A small network was shown many inputs. Here are its activations along a few directions, one row for each input.
In each table, some parts of the input vary, and every possible input appears once, in random order.
A made-up example of a description, with smaller parts first: one of 2 separate values, together with either a single point or one of 11 places around a ring or (one of 4 places along a line, together with one of 5 places around a ring).
Shared parts are said once, and a part with two or three values counts as separate values.

Other details of the inputs shift rows strongly along two fixed directions, in all tables alike. That doesn't count.

Table:
x1: [ 51  -6 -14   9 -31  50  17 -28  45 -17 -32   9 -20 -10]
x2: [-45  -4  11  -5 -14 -48 -24  23 -11  14  20  14  32 -10]
x3: [-15  18  57  20  10  26 -64  -7  29   2   0  -3 -21  49]
x4: [-39 -12 -30 -33   4 -60  38  35 -49  30  13   3  26 -41]
x5: [-33 -16  -1  -6   1 -49 -27  30 -11  28   7   0  36  -7]
x6: [-40  -8  18 -18  -5 -53 -10  20 -10  19  32  13  21  -6]
x7: [-60  38 -17 -16  -4 -49  55  21 -36  11   7   3  31 -36]
x8: [ 75  -3 -61  -9 -30  21  53 -37 -11 -33 -39   5   6 -21]
x9: [ 45  -2 -44 -17 -27  40  82 -25   7 -14 -26  13 -31 -43]
x10: [-49  13 -27  -7 -17 -72  20  34 -39  -6   4  17  31 -44]
x11: [-17 -12  52  26  18  29 -59  22  12 -10  19   6 -29  57]
x12: [ -4   6  60   6  -2  22 -63 -39  12  -7  11 -17   0  65]
x13: [ 59   0 -26  11   3  63  33  -3  13  -7 -24   4 -35   8]
x14: [ 51 -16 -68   4 -16  29  56  20  -5 -44 -29  29 -24 -30]
x15: [ 12  -9  47  16  20  26 -68  -2  34  35 -10 -13   1  47]
x16: [ 63  -4 -52 -20 -12  39  72 -11  -6  -4 -30  18 -23 -39]
x17: [-26 -11 -39 -21 -13 -78  19   7 -54   2   3  -9  55 -22]
x18: [-55  16  16   2  15 -30  19  15 -14  33   3 -26  16   0]
x19: [ -7  16  52  19  31  31 -68 -31  23 -12  37 -23 -12  33]
x20: [-38  15   8   6  36 -35   3  31 -21  28 -17 -14  28   3]
x21: [-39   1 -27 -20 -28 -77  21   0 -54 -14  16   5  51 -26]
x22: [ 34  23 -46   2 -26  38  70  -7   7 -52 -32  34 -22 -34]
x23: [  8 -23  27  22  41  23 -81  -6  12  -4  40 -27 -15  38]
x24: [ 47   4 -18  18 -20  47  18 -22  34 -27 -39   5 -36  -5]
x25: [ 41   6  -6 -13 -20  65  32 -29  18 -19  -5  26 -45  -3]
x26: [-38  14 -17 -19 -19 -72  39 -18 -38   5 -13 -26  59 -30]
x27: [ 42 -11 -23  11 -23  59  24   4   7 -37   9  28 -49   7]
x28: [-45  19  29 -23  -1 -45   1   3   1  26  16   2  27  -8]
x29: [ 40   1 -15  20  -6  57  35 -13  29 -30 -37   6 -37   2]
x30: [ 71   0 -34  15  17  52   6 -34  16 -30  -6 -10 -21 -16]
x31: [-28 -14 -29 -30  -3 -77  30  32 -27  26  10   7  39 -41]
x32: [-11   8  60  10  -1  29 -66 -14  40  12   7   1  -6  44]
x33: [  2 -21  34  23  20  17 -78  19  18   9   3  -8 -24  53]
x34: [  8   2  43  25  31  23 -66   4  23  25 -17 -18 -15  51]
x35: [ -1 -12  65   5  13  21 -44 -17  46  31   5 -21 -17  46]
x36: [ 54   8 -58   6 -11  30  57 -42  11 -49 -11  -7 -13 -58]
x37: [-52  -6  16 -21   3 -36  -2  22 -32  24  35  10   7  -5]
x38: [-41   4   1   2  18 -44 -26   6 -27 -12  50 -11  25 -21]
x39: [ -3 -24  36  18  27  34 -54  25   8  19  22 -14 -30  61]
x40: [-21   2  17 -18  20 -48  -1  15  -5  49  -1 -13  34  -6]
Each input here is: one of 5 places around a ring, together with either one of 2 separate values or one of 6 places around a ring.
The inputs of x37 and x25 match in every part but the place on the ring of 5. If x6 is changed in the same way as x37 into x25, which row does it become? -> x28
The inputs of x9 and x4 match in every part but the place on the ring of 5. If x1 is changed in the same way as x9 into x4, which row does it become? -> x5
A walk changes only the place on the ring of 5. It starts at x38 and steps to x19. List the rest of the walk in order. -> x36, x30, x23
A walk changes only the place on the ring of 6. It starts at x16 and steps to x13. List the rest of the walk in order. -> x20, x34, x15, x40

Table:
x41: [ 20 -17 -15   0 -39  27  23   2  17 -33   7  29 -40  -1]
x42: [ 15  -7  -1  -5   6  32  21 -18   2  10 -16 -13 -24  -6]
x43: [-23 -29  55   6  24 -21 -60  12  21  45  24 -30   7  48]
x44: [ 17  20  15  -7 -10  18  27 -16  34   0 -13  13 -14   0]
x45: [ -8  -6 -44 -12 -26   4  62  10 -20 -30  12  27 -15 -47]
x46: [ -8  18   8  -2 -20   6  13  -7  25  19 -28  10  11  -9]
x47: [  5   1  16 -12  18  20  10 -16  -9  15  -6 -13 -15  12]
x48: [ 62  -3  -1  27 -12  53 -42 -65  33 -70  -4 -10 -19  21]
x49: [ 44 -27   1   4 -12  36 -29  -1  35  -9   8  19 -44   8]
x50: [ 11   4   6   7  17   6  -4  -5  -6  -1 -31 -14  -5  22]
x51: [  7  -4 -30 -24 -22 -27   7  18 -21   2  -3  32  21 -27]
x52: [-13   5  10 -17  -8 -21   2  -4 -20  31 -24  -4  22  15]
x53: [-21  -7  42  17  50  -5 -60  15  -5  35  30 -36  13  56]
x54: [-59  11   3   0  23 -68   4  20 -32  30 -26 -32  39 -13]
x55: [  7  31 -25 -20  -5   8  78 -10   0  -8 -15  16   3 -53]
x56: [ 65  -9  12   9 -30  48 -31 -74  42 -52  14  -2 -27  19]
x57: [ -8  -9  -3  16  26  -7 -16  15  -5  22  12 -29  13  10]
x58: [ 37  23 -60   2 -26   8  31 -53 -11 -62   6  -8  13 -46]
x59: [ 34 -33  13   8  -9  32 -35  -3  27  16  -9  -4  -4  36]
x60: [ 35  -7  14  21  25  51 -57   3  13  -8  22   6 -39  37]
x61: [  0  11 -13   9  10  10  14  -3 -12  13 -18 -25  -8  -4]
x62: [ 38 -18  11   6  -9  80  -2 -13  17 -40  22  28 -61  32]
x63: [ 41 -11 -65   7 -13   3  27  15  -2 -38 -23  27 -12 -51]
x64: [ 38  -3  10   4  -6  47 -29 -69  22 -45  25 -12 -15   6]
x65: [-17 -22  53  -1  18 -13 -67  11   4  45  14 -17  27  63]
x66: [-28   2  -8  -1  23 -55 -21  34 -28   2   6   6  27 -15]
x67: [  2  -3  -4  25  -7  41  -8  10   1 -26  17   7 -36  16]
x68: [-31 -19  50   3   9 -12 -91  23   9  41  18  -1   8  39]
x69: [-50  31  64  25  39   8 -50   8  22  39   9 -36   2  35]
x70: [-25  -6 -30 -18   7 -37  19  22 -25  11  18  11  12 -55]
x71: [-28  34  -5 -20 -18 -37  42   3  -6  22 -24  16  41 -28]
x72: [  6  27 -39   6 -10  -6  62   2  13 -20 -45   8   9 -52]
x73: [-53   2   3 -25  28 -60  -7  29 -40  28  35   5  29 -28]
x74: [ 16 -16 -13 -17  -4 -26  24   6  -3   9   6   0  15  -5]
x75: [ -2 -11  -8   5  25 -31  -4  18 -13   3  -6 -13  28   8]
x76: [  4  11  40   9  16  55  -8 -17  43  11  -3  -7 -29  12]
x77: [  0  21 -17  -2  13  -4  28  -2 -29   9 -15 -18   4  -6]
x78: [-16 -17 -18 -12  16 -28  24  12 -15  22  12 -15  23 -28]
x79: [-36   3 -13 -22 -26 -49  39  23 -27 -11  21  25  10 -19]
x80: [-36  30  43  12  32 -16 -20   9  13  14 -14 -13  18  20]
x81: [ 48 -16 -52 -18  -3  17  64  -7  -9 -17  -2  11  -1 -35]
x82: [  2 -11 -11  22 -13  18   0  16   2 -39  -5  16 -23   5]
x83: [-31  50 -14  -5  11 -26  48  11 -17  10  -8  -7  28 -36]
x84: [  0  -7 -47 -12 -56  -6  48  14 -16 -25 -10  38   3 -32]
x85: [ 38 -22  30   1   4  35 -54  -1  31  -3  20  18 -42  39]
x86: [ 14 -26   8  24  24   7 -34  10  16   4  -9 -21   1  27]
x87: [ 29   4 -13  -4 -43  -1  -9 -56   2 -37   1   3  27 -15]
x88: [-69   5  11 -20 -20 -63   0  33 -42  15  19  18  41   4]
x89: [-42   6  44 -15  16 -46 -16   2 -15  46   2 -23  17  27]
x90: [  6   8 -23   9 -11  22  23  12 -20 -35  17  19 -21   0]
x91: [-36   6 -16   6  20 -40 -18  33 -27  19  21  -6  17 -26]
x92: [-19  -2  12 -10  -3 -29  10  -3  -3  32 -14 -18   2  -1]
x93: [ 23  14  -3  -1 -22  25  39 -17  43  -4 -23  12 -21 -20]
x94: [ -7  -4   6  15  -1   7 -10  18  -9 -34   6  16 -14  23]
x95: [  6  -7   9  -3 -16  11  -8 -12   4  26 -31  -6  -1  17]
The inputs of x54 and x92 match in every part but one. If x72 is changed in the same way as x54 into x92, which row does it become? -> x93
Describe the family of inputs behind these rows. -> one of 5 places around a ring, together with either a single point or (one of 2 separate values, together with one of 5 places along a line)
A walk changes only the place on the ring of 5. It starts at x75 and steps to x65. List the rest of the walk in order. -> x74, x81, x53
Which other rows does x57 become when the choice among 2 separate values takes its other values? List them by row number. -> x53
Which other rows does x67 become when the place on the ring of 5 takes its other values? List them by row number. -> x41, x45, x82, x84
A walk changes only the place on the line of 5. It starts at x79 and steps to x85. List the rest of the walk in order. -> x74, x89, x44
